Each row below holds a small network's activations on one record, seen along a few directions.
Records have a field called K. Each example row is followed by its value.
The word missing means that the record has no K.
The largest differences between rows may come from other fields.
In the rows, 500 means zero.
Strong random noise was added to every row along 12 fixed directions; ignore it. To show where, here is one row again and again, with new noise each time:
[472 558 506 503 452 536 475 381 382 520 399 724 581 467 517 549 667 525
 609 468 529 548 577 332 500 418 381 411 567 602 396]
[482 597 448 410 472 477 387 571 283 432 391 572 782 385 468 398 828 567
 622 659 495 472 544 410 452 445 594 453 607 665 565]
[539 464 497 392 750 533 386 397 601 587 285 443 447 565 570 530 428 632
 410 668 599 498 426 515 459 651 474 619 653 556 749]
[385 615 541 574 512 594 543 219 566 495 388 656 384 599 459 498 453 507
 439 311 623 494 508 528 581 619 222 564 689 399 433]
[649 247 647 399 690 471 430 377 570 419 715 417 449 319 544 482 549 282
 442 417 667 658 490 650 647 522 212 482 346 525 261]
[556 352 455 518 829 494 503 443 586 645 438 377 566 474 456 480 480 376
 486 629 444 644 496 412 514 680 488 632 482 501 556]
[496 570 469 487 507 461 519 582 453 578 464 438 528 506 463 458 624 393
 530 497 502 446 503 494 533 510 573 560 659 535 545]
[396 529 569 450 565 555 399 218 552 369 494 485 727 416 414 311 538 518
 383 652 653 609 533 514 392 577 544 635 431 455 523]
[427 685 568 546 294 461 484 449 598 539 467 397 335 582 603 462 432 641
 384 506 507 360 392 499 414 458 546 510 628 400 653]
[538 541 573 461 409 425 444 275 583 756 433 548 545 463 565 590 450 369
 430 534 557 634 601 229 439 366 562 578 548 585 517]
[530 386 296 485 681 542 472 490 430 247 523 555 814 405 523 363 636 848
 589 667 418 595 526 485 453 657 580 365 355 496 677]
[532 369 494 369 625 633 338 406 476 470 470 538 355 410 682 601 661 713
 399 588 601 484 377 560 506 579 398 375 403 612 553]
[477 691 567 588 299 447 496 531 422 436 431 707 508 577 401 565 540 477
 595 358 471 435 554 450 454 333 327 459 655 493 354]
[537 549 601 540 481 469 446 540 514 534 405 544 336 572 537 611 475 532
 528 488 470 438 428 470 446 418 307 462 590 515 451]

[451 609 609 671 538 371 507 348 526 453 266 549 794 577 395 319 304 602
 637 717 308 621 552 193 321 468 347 576 592 418 569]
k6
[359 618 473 701 417 568 585 703 591 737 406 359 195 685 390 662 341 399
 352 519 221 329 343 498 411 574 595 659 498 408 539]
k15
[481 540 702 413 545 419 599 629 508 568 537 181 413 509 539 255 542 304
 596 615 665 399 426 613 508 418 617 591 679 510 476]
k1
[509 473 403 531 564 602 629 697 547 469 649 549 287 682 320 687 485 340
 444 245 610 373 500 791 516 525 666 569 520 375 399]
k5
[514 572 490 518 440 406 460 493 550 345 601 329 456 402 560 297 570 613
 393 371 478 382 374 728 691 672 262 466 661 361 623]
k14
[250 555 485 551 474 756 495 325 351 749 387 600 377 400 433 562 822 260
 390 450 450 498 465 407 660 654 400 584 482 645 266]
k9
[356 602 378 655 464 579 692 761 428 299 674 486 576 643 247 356 563 436
 611 387 433 386 530 696 429 526 755 535 440 317 363]
k10
[414 538 409 498 489 614 493 328 550 365 520 557 471 537 558 451 485 764
 412 438 575 452 454 607 471 609 544 438 495 373 604]
k12
[630 465 457 413 459 456 480 754 434 684 525 527 448 513 481 764 560 310
 530 492 476 475 552 446 434 301 744 528 487 666 467]
k15
[548 414 531 400 461 464 494 564 471 385 676 439 594 399 485 449 533 359
 483 503 609 547 549 622 527 408 634 510 368 572 420]
k9
[471 532 363 472 555 614 426 708 238 442 443 578 590 403 321 555 874 475
 545 500 371 402 452 599 575 584 477 437 503 559 432]
missing
[522 549 697 541 422 371 563 622 515 372 525 480 558 596 407 395 335 391
 679 507 549 503 532 517 395 268 474 545 540 441 359]
k3
[548 462 530 381 483 493 265 306 575 449 475 541 619 407 581 543 470 715
 358 698 529 592 497 426 301 458 583 453 269 549 624]
missing
[586 429 336 473 727 477 725 679 486 545 414 513 474 744 518 521 344 547
 684 410 553 428 569 602 628 624 617 563 755 489 688]
missing
[527 573 445 493 303 243 608 342 526 619 681 284 835 280 638 184 562 379
 536 438 432 655 658 255 736 495 619 495 610 489 624]
k13
[449 628 612 499 469 427 363 397 521 742 386 350 491 396 377 465 634 155
 326 518 499 499 457 430 561 567 372 689 700 512 438]
k4
[490 464 582 523 607 483 446 423 619 626 480 348 452 513 491 464 395 406
 405 656 511 570 451 448 435 569 556 608 456 451 559]
k7
[522 457 462 593 445 414 572 241 542 572 545 735 756 422 441 559 375 381
 587 383 424 782 748 191 563 418 390 476 395 515 327]
k13
[655 535 383 501 447 383 354 619 527 468 439 701 566 514 325 749 383 507
 383 356 381 510 568 517 468 460 386 532 548 491 533]
k10
[540 553 511 381 376 520 413 728 409 472 463 550 435 547 533 608 555 671
 530 657 519 367 459 530 299 291 729 430 468 634 560]
k1
[505 480 358 644 435 536 362 645 425 212 688 707 657 389 222 628 673 579
 395 414 276 516 490 625 366 540 454 392 173 380 323]
k7
[489 542 474 542 730 396 493 569 558 621 267 250 584 567 559 322 444 664
 592 833 375 447 403 359 380 629 636 587 692 476 865]
k7
[539 434 512 517 446 544 557 544 491 229 644 605 498 550 564 505 417 710
 606 446 566 518 545 620 461 403 530 320 320 458 442]
k8
[498 615 532 551 500 397 462 552 334 422 407 476 749 370 437 290 683 460
 657 527 360 501 485 427 588 543 225 449 685 508 473]
k2
[558 522 517 524 483 360 569 696 533 391 502 411 642 612 481 425 354 599
 657 628 453 496 536 487 342 350 731 489 517 463 617]
k9
[640 474 300 571 322 385 499 552 545 566 674 550 581 369 519 643 523 532
 395 330 281 555 561 412 569 496 556 400 406 443 570]
k5
[589 387 578 588 461 422 667 557 544 508 607 527 342 574 674 546 361 536
 701 391 499 571 513 397 502 288 411 299 420 447 357]
k3
[423 505 487 580 333 556 568 627 433 400 721 513 448 472 389 497 594 392
 478 373 448 458 472 577 491 423 601 455 305 401 288]
k12
[410 479 594 585 481 511 547 400 490 564 489 355 416 419 727 346 550 605
 552 612 361 530 391 330 560 559 324 374 429 518 505]
k11
[476 375 575 383 660 623 387 481 441 316 527 607 606 430 311 520 547 342
 458 532 606 584 540 716 562 566 324 636 365 639 281]
k11
[664 458 371 474 577 364 439 656 470 370 525 592 647 466 382 582 505 538
 543 362 382 529 553 571 616 568 334 454 584 503 521]
k13
[445 490 499 546 379 564 613 537 458 548 571 501 275 507 614 532 528 513
 543 386 434 448 416 495 631 520 416 400 485 513 422]
k11
[470 468 438 657 397 491 692 343 565 465 643 588 690 536 431 413 333 477
 583 405 418 703 676 316 507 497 564 477 356 349 426]
k4
[627 462 554 527 572 409 535 596 496 540 481 615 488 554 381 603 391 246
 608 295 478 564 604 513 667 438 206 567 631 541 293]
k12
[656 288 509 542 742 506 435 624 616 595 549 428 367 497 469 727 320 385
 369 506 344 577 397 549 486 599 332 526 298 480 444]
k2
[373 607 475 521 464 580 527 452 466 684 400 484 478 553 514 483 633 481
 482 595 507 466 467 352 411 496 728 569 575 522 575]
k14
[616 317 553 466 734 481 482 345 578 722 380 560 504 434 598 609 368 461
 489 592 473 692 543 276 515 530 334 491 424 631 500]
k1
[654 311 351 394 659 476 590 692 500 577 656 368 375 483 659 544 585 488
 593 393 547 453 471 614 627 530 660 370 534 521 568]
k10
[451 586 445 384 362 490 610 653 362 409 628 330 528 464 617 268 735 531
 594 456 662 347 486 675 631 476 831 418 644 538 643]
k8
[576 488 552 491 676 482 482 655 531 459 379 473 378 660 445 573 403 519
 568 506 557 424 450 653 470 522 450 539 645 492 550]
k8
[568 430 469 475 551 499 472 498 510 579 495 554 416 513 484 628 479 425
 458 418 489 494 525 517 604 501 382 510 538 555 462]
k6
[585 486 686 652 493 337 512 603 554 488 516 403 397 555 452 494 344 375
 591 524 327 519 439 433 431 353 249 484 490 409 326]
k6
[636 437 408 286 416 477 286 499 405 632 482 553 519 266 593 697 673 460
 329 510 470 527 508 469 629 496 471 469 489 770 580]
k15
[629 391 359 288 614 562 491 381 465 584 444 753 613 497 576 688 518 507
 503 338 725 596 652 502 642 533 511 451 634 684 599]
k2
[505 430 458 606 557 476 565 413 627 578 556 586 623 531 287 578 300 256
 429 408 464 694 661 429 463 487 547 664 363 406 368]
k3
[614 463 582 484 464 433 357 467 496 696 367 527 323 401 710 687 544 539
 481 557 418 514 418 302 491 409 261 387 541 626 475]
k5
[443 538 673 370 237 598 343 469 445 658 478 550 234 459 686 708 618 478
 394 590 659 400 428 425 374 214 587 399 397 693 389]
k4
[264 648 575 518 394 644 584 353 390 607 513 539 501 497 486 379 776 346
 547 509 678 469 514 397 436 422 728 547 539 507 362]
k14

Which value of K does each new row have?
[409 626 536 523 384 509 362 504 461 475 491 372 480 362 478 410 616 499
 296 501 404 363 331 620 559 643 317 512 547 457 556]
k2
[452 542 716 464 509 446 335 488 501 328 484 272 576 340 511 223 542 611
 447 788 481 448 351 601 398 510 344 518 439 491 508]
k1
[664 493 438 552 265 353 465 496 539 551 536 702 479 491 561 750 364 593
 376 271 323 519 547 371 563 399 351 353 513 505 550]
k6
[552 392 383 468 608 526 570 397 481 380 547 574 601 437 607 416 554 635
 579 371 539 591 566 523 718 649 300 378 538 508 531]
k4
[568 465 424 435 430 497 597 727 430 438 559 582 496 602 589 601 522 636
 680 479 588 406 584 536 401 267 843 360 480 579 580]
k8
[492 247 512 424 725 633 643 456 538 492 591 474 461 585 565 501 405 452
 557 574 680 579 544 570 518 504 677 537 347 566 442]
k6
[610 528 326 559 361 447 349 636 491 596 517 679 604 450 325 832 525 467
 318 425 251 529 593 399 381 413 684 511 338 533 524]
k8
[480 452 727 350 616 587 367 347 438 542 442 475 462 385 470 490 641 302
 473 606 718 543 457 553 505 426 373 574 475 581 326]
missing
[469 575 571 441 286 513 302 440 503 553 559 381 450 342 586 516 581 505
 283 619 479 450 392 492 398 431 572 478 378 520 541]
k2
[540 405 211 597 505 513 489 626 507 405 674 466 528 419 425 560 585 636
 301 414 231 478 434 605 572 731 580 403 316 367 612]
k6
[448 503 574 462 330 600 457 583 425 477 584 630 557 545 307 643 489 286
 467 559 575 527 613 493 304 279 757 591 275 591 297]
k4
[359 526 553 584 352 554 532 218 605 504 625 448 395 449 640 427 454 649
 371 474 493 552 419 374 470 531 495 416 321 349 474]
k13
[469 509 425 514 366 511 539 451 587 491 582 450 441 547 504 506 365 563
 347 464 458 449 489 576 515 531 629 550 470 442 633]
k6
[506 558 336 566 389 496 517 720 502 361 673 496 415 533 334 558 526 480
 344 269 416 336 459 800 568 601 561 523 503 369 542]
k7
[584 245 481 348 731 618 518 445 477 438 521 645 501 547 582 626 470 553
 588 593 702 617 587 512 453 417 609 425 335 657 450]
k6
[482 597 411 493 456 552 558 573 441 452 436 735 456 652 364 630 522 436
 560 245 607 438 604 606 519 455 492 515 686 482 414]
k10
